Each row below is a small network's average activation on inputs in which a field has the value named, seen along a few directions.
Related values have similar rows: they may be neighbours, one step apart, or belong to one group.
(in the rows, 500 means zero)
Strong random noise was added to every row along 2 fixed directions; ignore it. To show where, here is one row again and again, with new noise each time:
[435 566 519 515 544 432 485 524 476 531 474 430 455]
[435 539 534 526 603 404 469 530 489 525 487 385 419]
[397 477 539 487 539 477 471 544 516 478 508 376 444]
[403 582 485 452 334 568 531 521 466 503 458 538 571]


Values of Bobi:
v12: [564 461 396 571 856 362 397 452 538 548 530 404 388]
v9: [487 611 527 548 615 374 488 489 457 580 469 399 434]
v10: [422 568 549 400 466 614 530 449 381 588 398 538 577]
v11: [528 331 450 463 638 405 451 613 582 483 535 327 443]
v1: [688 708 516 660 499 357 513 571 385 571 333 722 612]
v6: [393 257 485 488 762 381 416 377 634 323 603 419 351]
v5: [555 528 399 388 420 641 369 367 583 438 489 593 517]
v7: [410 459 466 476 267 592 521 582 524 646 448 616 438]
v4: [711 572 658 621 722 274 504 453 482 650 611 492 512]
v2: [668 563 587 625 531 341 604 447 539 486 456 429 458]
v8: [577 374 606 580 593 459 508 614 593 406 572 403 534]
v3: [396 434 551 416 457 605 558 616 483 365 585 416 329]
v13: [657 620 325 613 531 541 532 312 322 619 529 695 563]
The values of Bobi form a tree with 4 forks.
Question: Which values are neighbours of v6? Give them in the order they are listed.
Answer: v12
Question: Which values are neighbours of v3? Give them in the order they are listed.
Answer: v9
Question: Which values are neighbours of v4? Give them in the order they are listed.
Answer: v8

Values of Nufem:
u10: [437 605 397 503 540 456 450 638 445 600 429 485 378]
u4: [502 423 426 561 523 455 499 478 617 602 437 522 475]
u12: [566 568 283 486 463 528 574 349 451 411 558 549 576]
u7: [619 524 573 633 586 230 511 623 575 437 497 501 411]
u9: [385 624 407 443 292 635 479 473 443 588 417 619 545]
u6: [436 544 579 431 510 504 512 482 507 400 447 369 614]
u3: [550 232 542 624 921 360 430 583 493 470 613 357 432]
u8: [674 556 485 458 420 694 423 378 554 439 518 707 656]
u2: [543 399 464 490 471 523 454 446 544 456 525 526 499]
u5: [462 445 576 439 305 607 536 544 542 488 486 516 654]
u11: [338 567 596 460 623 424 519 406 439 492 489 379 363]
u1: [358 479 588 359 387 614 517 514 503 569 607 551 478]
u13: [555 464 565 512 215 671 634 603 413 465 490 488 540]
The values of Nufem form a tree with 4 forks.
Question: Which values are neighbours of u13? Give them in the order they are listed.
Answer: u5
Question: Which values are neighbours of u8? Give them in the order they are listed.
Answer: u2
Question: Which values are neighbours of u9? Give them in the order they are listed.
Answer: u10, u4, u11, u1
